Each row below holds a small network's activations on one input, seen along a few directions.
In each table, some parts of the input vary, and every possible input appears once, in random order.
Descriptions start from the smaller parts, as in this example, which fits no table here: ring(8) and (point or (values(2) and line(4)) or line(9)).
Shared parts are said once, and a part with two or three values counts as separate values.
(in the rows, 128 means zero)

Other details of the inputs vary at random and push rows far along two fixed directions, the same in every table; ignore that.
These rows show it; all are for the same input, with only those details redrawn:
[117 145 160 119 100 158 143 137 153 123  82 117 134 105 149]
[130 125 130 139 134 155 135 127 137 157 119 134 141 116 131]
[130 126 130 139 135 155 135 126 138 158 119 134 141 116 131]
[139 114 118 145 141 153 132 126 129 168 136 140 145 122 122]
[129 126 130 139 135 155 135 126 138 158 119 134 141 115 131]

A family of inputs:
R1: [ 92 150 151 103 112 139 128 146 153  84 113  98 141 117 139]
R2: [146 132 111 113 170 117 144 125 129 137 154 141 120 148 124]
R3: [110 162 150 114 115 116 125 127 130 115  79  99  96 135 139]
R4: [158  83 122 100  69 116 126 159  80  80 186 121 149 178 114]
R5: [122 125 111 157 137 103 115 114 115 146 152 141 121 130 140]
R6: [129 128 121 128 150 127  96 124 135 149 105 109 118 126 111]
R7: [120 166 159  88 131 123 153 137 148  93 101 131 106 133 146]
R8: [126 120 114 153 142 102 112 108 113 144 148 140 124 129 142]
R9: [136 127 114 139 157 113 110 116 102 148 126 127 106 153 114]
R10: [171  74 117 127  50 100 104 153  82  90 165 142 136 159 129]
R11: [119 127 127 151 140 120  93 121 140 134 125 141 131 105 136]
R12: [196  79 116  79  77 124 113 173 116  92 164 139 152 159  98]
R13: [114 124 120 133 165 137 110 130 127 127 162 135 144 133 111]
R14: [ 85 162 163 108 126 129 145 131 131  87 118 114 118 134 148]
R15: [149 124 111 111 170 130 122 134 148 141 148 141 134 130 111]
R16: [189  66 129 112  50 148 119 162  97 119 151 139 159 151 109]
R17: [125 114 117 153 141 118  91 122 130 148 143 148 133 113 125]
R18: [124 158 160  85 128 136 131 147 167  95  94 130 121 115 133]
R19: [114 149 145 109 111 128 107 138 149 112  69  91 115 116 130]
R20: [142 140 111 116 165 116 144 129 128 138 156 146 119 149 121]
R21: [139 122 129 148 145 143 146 115 105 158 139 153 125 142 133]
R22: [130 131 124 127 152 125  94 122 132 149 103 113 120 126 111]
R23: [107 141 153 126 101 122 103 131 159 104  90 113 127  94 156]
R24: [124 164 156  86 132 121 152 133 150  93 100 123 112 131 150]
R25: [110 157 158 110 115 118 123 128 125 110  75 105  94 136 138]
R26: [125 113 104 155 140 115  96 122 135 149 144 134 140 111 130]
R27: [143 101 130  98  60 119 133 164  92  73 173 116 142 172 120]
R28: [107 131 110 133 160 121 140 122 112 129 171 122 135 149 127]
R29: [143 115 129 147 145 156 124 124 124 162 133 153 139 124 120]
R30: [113 150 121 125  97 100 195 108 155  70 104 113 112  85 131]
R31: [139 141 127 109 168 133 122 135 153 126 129 147 128 124 118]
R32: [124 163 153  87 124 134 133 149 171  98  97 123 123 115 135]
R33: [111 134 130 150 137 107 117 112 120 135 132 142 115 123 147]
R34: [136 126 125 148 138 141 150 117 109 165 143 147 126 141 132]
R35: [182  72 117 104  61 121  84 168  92 109 138 122 134 163  86]
R36: [191  80 106  83  74 124 119 178 119  92 166 134 153 158  99]
R37: [135 122 118 147 141 140 154 117 110 163 142 140 130 140 136]
R38: [130 133 140 138 139 142 151 112 116 154 123 139 125 133 143]
R39: [124 114  76 174 126  90 155  87 107 133 130 111 109 101  97]
R40: [127 133 143 140 136 144 152 117 113 153 124 148 120 135 139]
R41: [133 124 136 138 139 157 132 123 139 159 118 135 137 115 130]
R42: [101 145 133 129 160 125 136 121 117 114 152 129 126 144 133]
R43: [146 136 116 116 172 118 140 126 124 131 152 153 118 150 122]
R44: [113 154 151 110 116 117 125 125 131 111  75  93  97 134 143]
R45: [111 124 123 130 162 137 112 131 126 133 164 135 143 133 108]
R46: [137 125 113 134 155 110 112 113 103 154 126 119 110 152 115]
R47: [123 138 115 131 146 112 122 119 115 143 112 108 107 145 125]
R48: [130 125 130 139 134 155 135 127 137 157 119 134 141 116 131]
R49: [ 88 159 158 106 124 128 146 130 136  86 117 101 122 133 153]
R50: [116 130 122 150 132 117  96 124 143 141 129 135 132 106 135]
R51: [117 122 104 178 110 122 194  85 122 135 126 130 124  83 125]
R52: [119 125 126 146 138 117  94 117 141 140 125 133 134 104 137]
R53: [105 135 131 123 159 136 115 127 138 124 146 121 144 125 121]
R54: [163  98 175  87   8 156 130 178 119  73  99 125 143 135 132]
R55: [ 96 148 158 101 115 141 124 143 153  85 112 100 137 117 139]
R56: [116 149 165 120 106 147 161 123 134 122  89 120 117 123 161]
R57: [100 120  82 168 131 104 174  86 113 108 172 122 131 101 108]
R58: [139 119 124 146 139 154 128 127 128 170 137 146 140 124 119]
R59: [119 166 146  90 130 121 158 137 153  94 103 118 113 131 151]
R60: [125 118 111 154 142 104 114 110 116 145 149 136 122 129 142]
R61: [121 121 104 156 139 102 118 113 116 144 150 134 126 129 143]
R62: [139 120 113 137 157 126  89 126 121 152 120 127 120 135 101]
R63: [127 135 121 131 144 125  96 129 133 150 108 114 117 128 108]
R64: [113 107  79 194 112  82 155  81 120 124 151 131 124  82 123]
R65: [111 128 116 132 158 134 114 133 131 135 166 128 145 133 110]
What is each input in this table made of?
> values(5) and (point or (values(2) and ring(6)))
Changing only the values(5) part turns R22 into R16. The same change can be made to R47. Which row results?
> R37
Changing only the values(5) part turns R57 into R51. The same change can be made to R13. Which row results?
> R29
Which other rows does R59 become when the values(2) part takes its other values? List them by row number.
> R36
Which other rows does R22 become when the ring(6) part takes its other values? List them by row number.
> R6, R19, R35, R62, R63

A family of inputs:
R66: [109 138 129 134 136 119 116 122 138 124 125 123 128 114 132]
R67: [126 129 101 159 171 118 133 101 124 167 138 135 117 120 122]
R68: [140 117 127 122  86 121 140 133 118 108 121 121 126 130 123]
R69: [138 128 112 125 171 123 119 124 123 152 148 139 124 147 116]
R70: [158  95 124 114  74 123 133 151  94 104 148 128 134 158 119]
R71: [103 142 129 135 148 126 123 118 141 126 123 121 127 111 132]
R72: [119 136 126 144 132 119 135 112 135 130 115 128 118 110 134]
R73: [120 147 134 113 154 133 135 130 140 124 128 126 126 132 127]
R74: [166  85 128 113  71 143 119 158 115 116 147 134 151 143 116]
R75: [115 146 169  99  64 135 152 145 135  71  92 104 123 125 154]
R76: [129 122 136 124  92 126 137 138 122 105 133 125 132 132 140]
R77: [ 86 191 182 114 136 150 133 123 175 123  38 107 109  95 168]
R78: [121 125 101 159 163 124 143 103 129 155 147 140 131 112 120]
R79: [136 128 112 124 171 127 124 127 123 150 150 139 126 147 112]
R80: [126 135 139 129 139 150 129 130 138 145 112 128 134 120 131]
R81: [122 125 102 160 161 119 137 103 129 158 147 141 129 111 122]
R82: [136 127 112 130 170 123 117 124 126 148 151 144 127 140 116]
R83: [ 90 174 157 127 147 128 144 108 147 126  84 116 106 111 158]
R84: [162  97 124 100  86 121 119 159 114  98 160 133 143 154 115]
R85: [174  83 121 114  80 140 112 159 101 128 147 135 143 155 108]
R86: [114 136 139 126 117 132 146 127 130 111 125 125 128 123 142]
R87: [129 120 102 154 153 124 142 108 120 152 149 135 130 121 115]
R88: [118 131 106 149 176 120 114 111 124 160 142 132 122 130 114]
R89: [104 162 184 101  83 150 133 145 166  91  58 107 126  99 164]
R90: [110 144 131 131 147 118 113 116 134 134 112 117 116 122 132]
R91: [140 121 134 100 107 131 131 149 129  98 139 127 136 138 125]
R92: [159  86 111 119  83 119 112 151  99 105 162 123 144 152 105]
R93: [125 127 117 149 156 122 129 111 117 151 145 141 125 131 128]
R94: [133 120 132 120  93 117 108 140 124 102 122 119 127 132 128]
R95: [132 125 118 151 172 140 112 116 131 178 133 146 131 122 122]
Changing only one part turns R93 into R95. The same change can be made to R83. Which row results?
> R77
What is each input in this table made of?
> values(5) and ring(6)
Which other rows does R72 become when the ring(6) part takes its other values? List them by row number.
> R67, R68, R78, R81, R87
Which other rows does R71 become when the values(5) part takes its other values? List them by row number.
> R74, R78, R86, R91
Which other rows does R69 become when the ring(6) part takes its other values? List them by row number.
> R73, R79, R82, R84, R91
